These are the activations of a small network on made-up records, seen along a few directions, one row for each record.
Here are examples, each followed by its value of one field, Puz.
The largest differences between rows may come from other fields.
Random noise pushes rows far along 3 fixed directions. That doesn't count. These rows show it; they differ only by the noise:
[ -80 -426 -384   -4  -70  -21 -153  282   84 -176 -298  -18   82 -241
   29   54   93 -174]
[ 393   -1  288  -31   22   60  -90 -153    4 -115  556  317  -26  177
   46  205   12  204]
[  34 -604 -294  219 -106  431 -202  800   81 -153  140   50   -9 -332
  -23  117  368  -73]
[ -99  -97   -9   14 -142  -54  171   19   75  -19 -136   12   -5 -141
 -134    0  -17  -57]
[ 437 -283 -104 -126  130  -35 -451  -59    7 -301  328  301   93  137
  258  267   45   80]

[ 484  -34  416   -7   36   75  -56 -208   15 -174  719  350    0  226
    9  214   47  201] -> n6
[-404 -418 -454   50 -188  -70  176  307  126  -77 -713 -263  106 -449
 -201 -160   71 -358] -> n9
[  35  -32  329  166 -188  205  315  149   40   23  274   79  -36  -98
 -267  -23  127   48] -> n8
[ 150 -160  222   89  -89  -25   83  -54   81 -141  246  113   72  -10
 -124   55   17  -26] -> n7
[-136  -45  131   80 -181 -127  279  -76   56  -24 -166  -62   89 -126
 -237 -107  -39 -147] -> n4
[-445 -193 -282   -4 -211 -313  299  -39  110  -40 -806 -274  151 -336
 -240 -216  -95 -366] -> n3
[-604  619  -92 -125    9 -269  385 -319  -68  414 -718 -384 -142   26
  -27 -294 -301  -10] -> n1
[ 232  -86  354  218  -99  346  101  225   -3  -30  579  175  -27  -22
 -157   59  228  130] -> n2
[   2  168  423   63 -172   13  480 -213   61   83  172   56  -54  -27
 -316  -66  -55   62] -> n9
[ 213 -347 -315 -183  109 -287 -390 -198   17 -343 -173   90  233   35
  197  103  -39 -180] -> n3
[ -79  437  133   79  150  374   -9  232 -147  337  314  -88 -255  174
  149  -41   74  313] -> n1
[-121  463   45 -135  150 -210  -48 -292 -112  197 -150 -104  -47  255
  184  -75 -210  101] -> n4
[ 179 -219  115  131  -58  216  -29  218   11 -114  316  119   42  -65
  -81   52  201    7] -> n2
[  14  154 -223 -138  271  -96 -399  -50  -91   32  -48  -67  -22  242
  402   55  -99   89] -> n7
[ 610  276  647 -172   66 -172   36 -706  -13 -166  784  470    8  457
   60  254 -184  348] -> n5
[-156   60  371  214 -285  176  536  139   61  126  101  -21  -65 -186
 -395 -116   86   15] -> n8
[-277 -456 -598 -156  -67 -448 -103  -82  129 -287 -863 -172  243 -272
   48  -49  -94 -392] -> n6
[-154 -551 -747 -186   14 -328 -366  111   98 -314 -760 -100  212 -258
  186   50  -26 -346] -> n5

Which value of Puz does each new row have?
[ 214 -644 -495  -54   96  -27 -536  277   41 -401 -125   64  236 -125
  212  129  175 -229] -> n3
[ 134 -482 -476 -159   94 -263 -439  -39   36 -373 -326   28  262  -68
  206   81    9 -258] -> n3
[-380 -341  -12  315 -339  309  468  613  144   67 -167 -176  -64 -479
 -424 -136  249 -186] -> n6
[  70 -239   40   15  -72 -148   26  -84   93 -188   -8   49  121  -56
  -89   28  -20 -137] -> n7
[ 280   70  224 -145   39 -260  -20 -496   -4 -149  192  181  104  203
    4   74 -145   17] -> n3
[  34  249  438  117 -133   83  325 -125    3  157  294   77  -92   34
 -247  -35  -33  108] -> n3
[ 211  238  202 -201   70 -346  -22 -627   -4  -64   96  180   23  259
   98  109 -251   82] -> n6
[ 228 -713 -589 -136  141 -223 -645  121   71 -491 -227   69  289  -84
  296  177   80 -296] -> n7
[ 237  -87  337  149  -85  228  104  110   17  -53  507  167   -9    5
 -161   57  141   84] -> n3
